A small network was trained on invented records. Each row is its activation on one of them, seen along a few directions.
Records have a field called Genu. Each example row is followed by its value.
Other fields move the rows too, some of them a lot.
In the rows, 500 means zero.
Random noise pushes rows far along 13 fixed directions. That doesn't count. These rows show it; they differ only by the noise:
[599 561 468 199 463 304 666 530 294 696 484 553 712 411 481 461 511 548
 321 603 412 562 468 276 794 460 583 470 528]
[442 374 578 219 457 650 656 683 394 611 409 442 403 635 727 555 398 404
 473 633 632 619 810 621 597 493 312 516 733]
[750 324 254 564 574 493 581 527 626 484 434 574 569 457 566 611 494 673
 506 554 620 466 555 457 559 659 702 517 350]
[309 483 493 664 534 524 473 558 287 665 374 519 540 336 420 499 748 493
 417 555 719 558 361 606 759 514 479 396 575]
[513 509 610 427 445 381 303 440 286 525 525 543 529 551 584 577 397 305
 443 456 625 527 391 532 552 547 476 435 511]
[468 361 447 519 553 576 342 456 298 553 373 592 397 558 589 643 487 167
 483 555 435 613 400 590 551 383 549 409 506]
[555 698 506 231 284 590 387 510 766 541 721 495 243 703 661 519 301 335
 666 283 426 805 452 613 424 533 456 424 698]
[608 728 653 674 459 506 735 628 529 332 669 385 650 467 337 242 638 709
 458 536 282 368 771 607 528 484 545 570 389]
[728 521 474 557 444 297 550 625 527 393 481 442 588 433 492 533 538 617
 493 443 558 434 528 374 503 475 472 552 324]
[485 320 485 789 553 569 493 599 541 480 433 588 644 502 405 380 632 682
 425 471 601 386 540 561 578 469 524 492 464]
[343 536 401 399 475 816 415 414 714 689 635 537 428 586 390 295 572 518
 544 574 319 771 312 463 650 378 544 409 665]
[339 789 741 335 290 389 509 337 420 466 752 512 468 473 407 480 406 550
 455 319 395 420 543 595 476 622 409 537 691]
[543 505 454 648 457 697 469 630 692 607 278 593 486 690 810 574 436 279
 551 346 693 467 550 723 393 570 407 467 502]
[719 460 537 431 589 518 500 603 368 567 619 501 761 570 576 351 445 514
 345 724 578 525 574 489 720 613 731 449 409]
[459 540 539 478 445 694 426 372 691 500 568 580 520 646 572 488 347 456
 481 444 375 354 522 505 336 522 469 585 516]

[467 355 305 446 488 507 735 635 582 552 262 478 450 331 453 650 653 689
 466 540 464 441 581 281 543 311 341 638 511]
k2
[499 639 523 404 505 661 522 554 598 519 500 287 351 589 634 461 490 336
 675 653 571 698 546 579 442 535 379 463 495]
k8
[593 270 340 664 636 598 513 313 511 353 357 508 426 582 455 506 533 519
 680 662 486 562 600 586 475 539 555 463 325]
k4
[676 447 358 467 580 455 667 666 414 539 361 462 410 476 618 575 557 370
 580 606 505 711 605 588 615 499 612 401 465]
k3
[416 670 746 478 383 352 488 372 298 480 534 538 586 565 574 503 382 459
 470 345 705 367 605 735 485 769 403 478 585]
k7
[399 467 422 462 454 641 564 685 615 609 523 626 375 433 548 642 504 473
 374 360 317 463 530 533 482 377 565 566 714]
k2
[454 462 414 461 455 507 624 540 754 615 401 614 552 480 541 533 457 673
 464 332 540 355 514 372 415 515 415 590 598]
k4
[159 496 525 587 480 688 402 428 523 634 517 559 438 387 440 563 590 581
 425 454 678 411 381 600 543 601 433 520 705]
k6
[357 572 458 548 391 558 584 690 815 799 432 727 678 571 451 227 597 656
 394 163 419 519 339 432 596 319 461 428 736]
k5
[631 342 478 315 504 380 266 645 514 511 669 529 456 546 605 591 316 428
 435 442 568 621 329 332 484 437 626 468 559]
k1
[499 306 407 468 523 226 524 491 275 312 348 395 212 306 365 769 604 448
 630 519 414 621 478 358 451 259 357 518 453]
k3
[447 562 448 372 495 680 559 559 576 680 384 532 415 573 767 632 401 286
 503 498 551 526 536 605 440 570 486 505 615]
k5
[275 761 755 373 325 370 540 505 355 575 479 524 567 423 540 592 438 383
 315 312 418 224 496 448 392 428 257 620 640]
k9
[278 736 578 402 400 661 548 313 755 520 636 446 500 539 297 269 523 598
 546 479  74 442 401 293 352 271 339 602 562]
k1
[463 692 492 499 473 522 484 524 556 595 682 557 541 373 460 501 528 523
 386 434 406 453 366 504 546 573 694 497 563]
k9
[426 474 624 353 493 516 657 900 563 792 397 442 749 539 618 253 544 634
 336 546 797 512 562 344 679 410 290 493 692]
k8
[599 664 656 586 503 479 404 620 396 427 583 314 568 423 656 603 476 421
 437 595 817 338 542 577 447 711 474 576 346]
k6
[610 475 337 521 448 574 307 488 777 627 419 710 467 703 707 561 352 299
 562 227 500 588 281 516 387 479 582 415 507]
k7

Here are new rows. What is Genu for each?
[484 530 456 296 615 793 630 467 348 682 443 502 556 473 746 687 396 277
 311 853 408 358 659 522 552 622 646 614 500]
k2
[691 512 458 365 504 452 492 678 483 516 638 526 499 510 583 535 422 398
 411 506 345 605 496 464 561 439 721 466 505]
k9
[619 589 556 429 519 355 421 592 325 626 511 542 670 464 667 574 412 329
 338 506 624 437 380 452 572 594 632 466 450]
k5
[371 579 562 579 458 615 347 419 569 461 700 449 482 418 367 472 554 624
 464 507 528 429 388 484 498 549 490 560 522]
k2
[673 374 460 350 541 685 585 641 765 433 571 377 398 725 692 421 327 548
 667 627 594 663 760 562 402 592 487 506 527]
k8
[464 136 556 648 562 473 329 281 483 325 416 610 608 680 418 429 385 639
 529 480 598 323 535 440 366 475 393 530 409]
k1
[439 613 770 494 373 316 272 304 405 369 732 434 612 456 474 550 354 691
 446 389 934 249 469 518 425 860 355 591 491]
k2
[477 408 345 461 574 508 687 466 402 472 381 431 346 390 402 564 650 539
 601 666 355 652 572 490 587 395 527 478 486]
k1
[361 456 434 561 406 525 560 510 750 491 350 411 441 419 455 553 606 788
 609 408 791 412 492 390 421 528 174 607 521]
k9
